Each row has a name. Each question is about the rows just above it.

[ 79 107 158 110 153  71 142 123 113 153 146 140  71 149 116 158 114 143
 141 162  92 103 112 106 110  99 117 116  70 125 150  85 121  88 148 172
 149 132  99 156  80  56  95 104 123 133 119 115 103  92  82 164 139  99
 121 145 146 122  82 102]  q_942
[ 76 105 161 108 156  67 143 123 112 154 147 140  68 151 115 160 115 113
 141 164  88 102 109 105 109  99 116 114  66 126 151  83 121  87 149 175
 149 134  99 157  78  52  92 103 123 136 118 116 101  92  79 167 139  98
 122 146 146 122  79 100]  q_389
[ 89 129 123 177 111 169  98 124  91 110 135  73 108 123  52 165 117 165
 121 108 194 104 128 156 130 154 159  90 176 182 133 200 207 167 159 138
 125 161 159 117 165  83 155 165 133 144 154 166 115 153 153 117  98 169
 134 113 117 131 164  96]  q_429
[ 80 110 153 107 144  76 140 126 114 150 144 135  76 151 109 156 109 109
 146 162  96 102 112 102 111 100 120 114  74 129 153  93 129  88 147 168
 148 133  99 154  80  56  91 105 123 127 116 116  99  94  90 166 123 132
 138 121 119 141 163 183]  q_139
[208 150 107 145 130 160 136 126 155 116 110 163 196  96 207  85 165 138
  96  93 136 179 157 161 145 147 118 173 167  92  88 117 144 152  98  86
 111  98 146 105 169 242 173 141 132 130 144 121 188 114 147  79 122 129
 129 117 120 138 170 191]  q_320
[ 82 122 133 107 109 125 121 143 125 134 137  95 100 159  62 148  96 118
 170 157 130  94 108  95 125 124 146  99 114 165 167 161 193 121 143 144
 139 156 122 145 106  60  90 122 130 115 108 137  79 133 142 171 143 143
 135 138 130 121 103  83]  q_201
[152 120 155 129 171 155 129 136 163 135 139 124 142 133 141 118 181 178
 124 124 115 146 114 153 149 165 136 129 140 142 123 154 136 190 118 124
 111 161 176 136 178 167 153 147 138 179 129 169 131 191 144 126 127 149
 164 132 117 149 140 149]  q_998
[ 80 110 153 107 144  76 140 126 114 150 144 135  76 151 109 156 109 109
 146 162  96 102 112 102 111 100 120 114  74 129 153  93 129  88 147 168
 148 133  99 154  80  56  91 105 123 127 116 116  99  94  90 166 141 104
 121 144 144 121  83  98]  q_944
Whose row is [208 150 107 145 130 160 136 126 155 116 110 163 196  96 207  85 165 138
  96  93 136 179 157 161 145 147 118 173 167  92  88 117 144 152  98  86
 111  98 146 105 169 242 173 141 132 130 144 121 188 114 147  79 122 129
 129 117 120 138 170 191]? -> q_320
The row named q_201: -> [ 82 122 133 107 109 125 121 143 125 134 137  95 100 159  62 148  96 118
 170 157 130  94 108  95 125 124 146  99 114 165 167 161 193 121 143 144
 139 156 122 145 106  60  90 122 130 115 108 137  79 133 142 171 143 143
 135 138 130 121 103  83]
Which row holds [152 120 155 129 171 155 129 136 163 135 139 124 142 133 141 118 181 178
 124 124 115 146 114 153 149 165 136 129 140 142 123 154 136 190 118 124
 111 161 176 136 178 167 153 147 138 179 129 169 131 191 144 126 127 149
 164 132 117 149 140 149]? -> q_998

[148 123 122 165 252 165 216] : q_794
[148 216 122 165 252 165  32] : q_670
[149 216 122 122 162 132 144] : q_464
The row named q_794: -> [148 123 122 165 252 165 216]
Where do [149 216 122 122 162 132 144] appear? -> q_464
Whose row is [148 216 122 165 252 165  32]? -> q_670
Where do [148 123 122 165 252 165 216] appear? -> q_794

